These are the activations of a small neural network, seen along a few directions. Each row is one input.
Each table varies a few parts of the input and shows all the possible inputs, shuffled.
A made-up example of a description, with smaller parts first: ring(8) and (point or (values(2) and line(4)) or line(11)).
Shared parts are said once, and a part with two or three values counts as separate values.
In the rows, zero is written as 128.

Other details of the inputs shift rows strongly along two fixed directions, in all tables alike. That doesn't count.

Table:
x1: [122 139 161  88 115 108  86 174 147 111 156 148  96]
x2: [148  90 120 148 136 140 159  83 124 133 124 132 148]
x3: [ 66  96 110 173 164 110 191 114 138 157  69 155 199]
x4: [197 135 153  84  75  93  58 166 130 103 171 103  97]
x5: [165 107 130 128 125  76 126 130 126 120 118 105 152]
x6: [197  86 191  70 118  64  81 121 174 119 198 136  89]
x7: [215 107 155  88  89  83  90 103 142 131 175  99 120]
x8: [120 118 155 107 146  93 112 159 138 125 124 149 127]
x9: [123 156 114 156 117 151 135 123 124 139 116 120 146]
x10: [158 126 125 102 132 129  90 131 119 103 171 129  68]
x11: [197 103 172  78  99  82  93  97 128 110 171 116  92]
x12: [166  98 140 156  99  97 175  88 145 133  88 120 184]
x13: [126  98 122 168 142 123 171 113 112 142  65 131 180]
x14: [212 105 183  96  79  55 105 116 152  99 143 106 116]
x15: [159 136 118 120 133 154  95 141 137 129 156 114  94]
x16: [135 104 131 141 137 101 145 122 106 117  94 130 147]
x17: [161 113 120 144 120 122 160  79 141 154 117 115 162]
x18: [ 97 182 107 105 159 211  64 189 118 110 155 119  37]
x19: [ 73 114 122 158 144 122 198 105 151 135  84 155 193]
x20: [130 147 128 113 133 150 116 121 131 129 132 114 100]
x21: [154  77 144 158 134  77 181  86 128 130  73 122 185]
x22: [191 100 176  86  86  48 143 149 150 122 182 105 134]
x23: [152  89 115 169 103  91 198  71 122 129  85 142 196]
x24: [127 124 137 112 141 101 148 184 121 138 145 117 133]
x25: [190  85 141 124 110  68 163  54 152 137 138  99 173]
x26: [129 153 113 111 130 141  71 194  83 113 128 143  78]
x27: [ 63 133 114 127 152 151 139 121 142 156 127 149 133]
x28: [135  96 139 169 114  95 196  47 125 127  96 128 194]
x29: [139 132 120 144 115 111 152 118 139 117 106 114 152]
x30: [ 83 113 123 141 157 135 181  89 152 160 112 153 170]
x31: [100 211 117 106 125 180  51 196 109 108 160 114  52]
x32: [100 164 105 145 126 151 126 130 117 122 128 110 138]
x33: [201 121 155 109  81  82  99 134 143 116 143 111 124]
x34: [122  99 113 167 142 124 172 112 100 138  72 139 179]
x35: [209  98 176  87  91  92  94  97 137 128 160 114 105]
x36: [ 91 147 124 142 134 135 185 142 127 150 147 118 160]
x37: [143 141 115 120 144 149 104 138 139 119 154 111  90]
x38: [ 59 163  73 170 162 223 169 119 112 160  79 131 146]
x39: [101 121 151 140 129 107 157 102 154 142 125 150 165]
x40: [109 133  86 147 159 165 142 119 131 128 133 110 132]
x41: [ 92  89 117 154 161 126 177  86 161 153 120 149 168]
x42: [ 89 144  77 152 145 184 156 108  97 145 108 146 134]
x43: [ 78 143  97 167 132 184 162 137 107 131  73 136 155]
x44: [ 83 143  92 176 135 147 182  89 104 126  93 142 162]
x45: [149 119 108 126 133 148 113 123 115 122 151 138  97]
x46: [113 158 124 150 118 163 129 126 120 136 110 123 134]
x47: [164 139 137  80 113 116  79 128 113 108 174 127  63]
x48: [ 31 150 101 168 147 163 158 127 138 156 100 155 161]
x49: [ 80 137 105 163 136 161 172 121 115 119  74 129 156]
x50: [ 97 151 121 155 122 173 135 123 108 134 105 131 139]
x51: [120 102 110 152 153 148 167  86 123 124 117 130 141]
x52: [ 29 134  75 168 184 197 163 134 141 158 105 158 142]
x53: [143 166 121 107 129 143  55 207 106 120 135 119  77]
x54: [ 61 171 117 101 154 160  49 235 115 128 137 153  62]
x55: [148 146 128 130 100 127 104 128 122 128 146 110 137]
x56: [148  94 120 157 108  78 193  72 126 113  93 135 181]
x57: [ 84 181 112 107 126 183  75 196  90  90 134 135  64]
x58: [159 140 151  78 130 149  49 162 126  99 181 115  37]
x59: [ 17 168  89 136 183 208 152 143 126 151 109 159 129]
x60: [145 114 183  94  96  67  89 124 159 127 172 139 116]
x61: [181 149 144  76 107 107  25 209 108 109 169 108  67]
x62: [ 90 166 104 129 121 187 101 178  89 110 117 141  99]
x63: [149 104 129 137 136 152 134 104 131 132 128 124 124]
x64: [114 139 119 143 149 135 130 154 115 123  88 122 127]
x65: [216 102 189  67  92  73  77 101 142 112 176 106  82]
x66: [107 106 154 147 129  91 182  76 159 142 113 149 190]
x67: [167  95 175  81 104  65  95 108 167 144 173 134 111]
x68: [ 81 184  97 103 142 223  69 180  82 124 147 138  57]
x69: [139 146 126 130 103 131 108 127 103 119 140 138 113]
x70: [ 20 192  93 120 145 199  79 222 120 126 128 157  77]
x71: [209  83 161 128 111  33 139 100 147 123 116 107 160]
x72: [ 96 194  99 104 146 192  76 174 114 125 152 115  60]
x73: [ 64 153  78 182 169 193 163 158  99 147  51 136 157]
x74: [113 129 152  97 109 100  89 163 148 117 152 145 105]
x75: [131 133 139 154 118 119 159  89 136 128 105 116 156]
x76: [136 110 127 118 149 125 165 138 145 144 174 113 129]
x77: [167  88 134 140 125  61 156 100 116 117 101 133 157]
x78: [195  98 174  76 106  62 141 120 153 145 199 102 123]
x79: [149 153 130  98 101 115  78 167 125  97 155 104  98]
x80: [110 170  87 114 147 205  66 184 112 123 166 114  70]
x81: [200  78 150 137 119 100 153  71 158 137 129 114 151]
x82: [145  99 169 107 135  69 114 149 147 130 130 148 133]
x83: [ 45 176  83 171 143 218 142 141  83 133  95 146 135]
x84: [144  99 151 161 111  94 184  55 137 129  97 119 185]
x85: [117  87 136 140 161 114 180  80 166 142 124 148 168]
Description of these inputs: line(5) and (point or line(4) or (values(2) and line(6))).
Changing only the line(5) part turns x4 into x7. The same change can be made to x79. Which row results?
Answer: x25
Changing only the line(5) part turns x60 into x3. The same change can be made to x44. Which row results?
Answer: x77
Changing only the line(5) part turns x78 into x76. The same change can be made to x47. Which row results?
Answer: x10
Change only the line(4) part in x6. List by row number the other rows that result.
Answer: x41, x52, x85
Start at x42 and move only the line(6) part, one step at a time. The first step leads to x68. Which rows follow, in order?
Answer: x35, x38, x17, x7
Change only the line(5) part in x8. List by row number the other rows that result.
Answer: x19, x59, x66, x85
Change only the line(5) part in x50. List by row number the other rows that result.
Answer: x13, x35, x43, x63

Table:
x86: [125 145 100 141 143 144 119 167 104 113 107 114 117]
x87: [119 145 116 103 156 164  97 169 134 121 167 119  78]
x88: [ 88 133 117 138 153 160 118 136 131 140 117 143 122]
x89: [133 122 114 172 115 140 190  55 118 127  89 116 177]
x90: [140 136 109 144 133 169 117 114 109 130 108 119 119]
x91: [119  94 108 157 165 122 200  84 149 148 107 124 182]
x92: [184 110 179  95  89  58 106 126 158 133 171 117 128]
x93: [111 147 118  98 141 166  90 161 118 121 174 139  72]
x94: [140 151 117 122 128 169  78 151 106 118 122 124  87]
x95: [ 91 157 121 124 130 151 116 159 133 140 146 127 122]
x96: [156 116 117 149 127 156 137  90 116 134 103 116 135]
x97: [ 96 147 126 127 133 150 133 111 136 125 137 138 123]
x98: [219  94 148 116 112  93 131  99 128 118 142  91 123]
x99: [119 170 121 121 109 157  90 148 102 100 128 121  94]
x100: [189  92 179  89 116  47 107 147 152 117 152 122 119]
x101: [139 144  99 137 145 168 128 142 103 120 121 103 109]
x102: [105 127 119 126 147 151 117 123 138 142 121 139 120]
x103: [132 120 105 175 114 123 186  90 125 142  87 113 200]
x104: [100  96 118 173 152 125 186  82 145 157  79 146 187]
x105: [135 144 101 136 144 160 126 151 105 119 115 109 113]
x106: [192  90 167  85 110  69 108 106 144 122 180 132 111]
x107: [ 91 119 119 155 134 129 189  70 144 141 102 137 175]
x108: [108 133 116 126 150 171 108 128 140 136 138 139 106]
x109: [ 99 134 120 125 161 139 126 167 128 129 128 128 119]
x110: [129 154 109 115 121 148  83 176  87 105 134 131  82]
x111: [101 151 116 126 134 154 131 136 140 144 146 127 133]
x112: [195 101 167  98  90  73 118  96 169 137 182 110 128]
x113: [100 126 129 133 148 140 115 139 134 136 115 144 127]
x114: [209  91 157 113  89  55 110 114 117 108 139 122 127]
x115: [130 106 103 177 137 137 168  82 120 138  68 128 181]
x116: [109 169 123 102 125 168  85 169 136 131 177 122  86]
x117: [ 94  96 127 162 145 114 172 108 139 145  70 151 185]
x118: [ 97 151 116 123 129 149 129 140 138 146 140 125 131]
x119: [109 157 113 147 113 146 127 128 107 107 101 127 128]
x120: [ 94 130 116 130 146 140 137 143 117 136 131 148 123]
x121: [108  93 109 151 146 119 196  77 133 151 108 143 178]
x122: [102 131 122 127 156 133 136 168 131 129 119 133 124]
x123: [ 94 153 123 123 131 165 123 120 136 121 148 135 108]
x124: [104 142 112 119 161 149 120 161 131 131 139 125 104]
x125: [216 112 161 110  76  75 114 105 137 122 151  99 138]
x126: [ 88 160 131 120 125 138 113 181 129 136 130 137 125]
x127: [210  93 148 115  97  94 129  88 113 118 148 111 123]
x128: [184  86 182 103 109  59 103 117 157 127 137 138 128]
x129: [129 121 104 177 111 117 185  96 126 140  82 116 199]
x130: [ 91 167 145 104 121 143  88 172 126 110 142 144  88]
x131: [185 107 172  99  93  61 117 108 163 136 169 115 137]
x132: [120 136  98 141 131 151 130 135  92 119 113 130 126]
x133: [ 96 164 133 108 127 149  97 144 129 118 150 136  90]
x134: [162 104 176 108  97  71 123  91 154 118 155 127 133]
x135: [ 86 147 139 128 124 126 130 143 129 120 113 148 130]
x136: [110 128 135 138 125 113 148 130 143 145 128 128 162]
x137: [ 87 148 131 127 122 127 126 171 130 136 119 134 142]
x138: [ 87 149 145 116 119 125 112 158 125 113 120 144 117]
x139: [221  97 157 104 100  59 101 130 132 104 142 100 115]
x140: [108 123 108 125 144 154 138 120 125 136 148 140 113]
x141: [175 108 192  91  90  55  99 111 152 109 164 128 117]
x142: [131 106  97 171 134 137 193  81 104 135  87 130 178]
x143: [ 98 143 122 130 129 156 135 106 139 127 142 133 115]
x144: [138 177 114 116 109 173  88 162 104 122 150 103  90]
x145: [ 92 128 120 127 147 136 132 148 114 131 130 148 125]
x146: [170  90 156 112 132  75 134 118 152 129 150 115 134]
x147: [104  90 114 160 146 115 197  83 131 148 107 144 183]
x148: [ 97 128 131 114 134 122 117 170 112 122 126 151 116]
x149: [166  90 168 103 110  57 127 126 136 123 142 145 136]
x150: [104 130 139 138 123 117 151 105 140 129 120 140 145]
x151: [137 149 107 120 126 169 103 145  88 116 142 122  88]
x152: [124 179 116 119 106 149  74 190 104 114 137 114  95]
x153: [118 122 107 181 120 139 201  59 119 129  74 125 191]
x154: [188  86 168  94 109  58 118 102 144 126 169 132 121]
x155: [ 93 136 110 135 163 147 140 158 129 136 122 129 123]
x156: [102 148 141 106 139 142  72 185 126 124 126 151  88]
x157: [116 124 108 128 159 153 140 132 140 136 142 120 114]
x158: [107  95 111 168 158 139 186  66 150 156  90 143 185]
x159: [139 139 106 131 140 145 116 155 107 115 118 108 114]
x160: [101 152 134 122 123 131 119 168 135 136 135 134 129]
x161: [104 140 110 115 159 153 120 158 131 132 139 122 104]
x162: [102  97 112 170 156 131 185  73 148 158  85 144 185]
x163: [117 176 124 121 107 147  78 165 100  96 126 125  87]
x164: [112 160 109 146 120 181 137 109 102 117 114 117 118]
x165: [126 107 104 183 135 127 168  91 120 136  61 133 183]
x166: [ 93 135 124 121 153 131 124 184 124 124 115 133 119]
x167: [101 146 131 101 136 140  92 186 112 120 148 151  86]
x168: [195  82 167 102 112  83 105  85 165 133 161 125 115]
x169: [214  92 162 116  92  68  93 106 135 113 124 119 125]
x170: [131 162 108 138 114 174 125 135 107 133 130 103 121]
Describe the family of inputs behind these rows.
Answer: values(5) and (line(6) or line(11))
Changing only the values(5) part turns x110 into x119. The same change can be made to x127. Which row results?
Answer: x164
Changing only the values(5) part turns x95 into x147. The same change can be made to x111. Which row results?
Answer: x106
Changing only the values(5) part turns x128 into x130. The same change can be made to x113. Which row results?
Answer: x141
Start at x166 and move only the line(11) part, one step at a time. The first step leads to x100. Which rows follow, in order?
Answer: x122, x109, x155, x146, x124, x161, x91, x87, x157
Change only the line(6) part in x170. List by row number the other rows that result.
Answer: x103, x125, x129, x144, x152
Change only the values(5) part in x142. List by row number the other rows that result.
Answer: x94, x105, x125, x153
Change only the values(5) part in x124. List by row number the other rows that result.
Answer: x131, x133, x154, x162
Change only the line(6) part in x86. List by row number the other rows that result.
Answer: x98, x101, x105, x139, x159
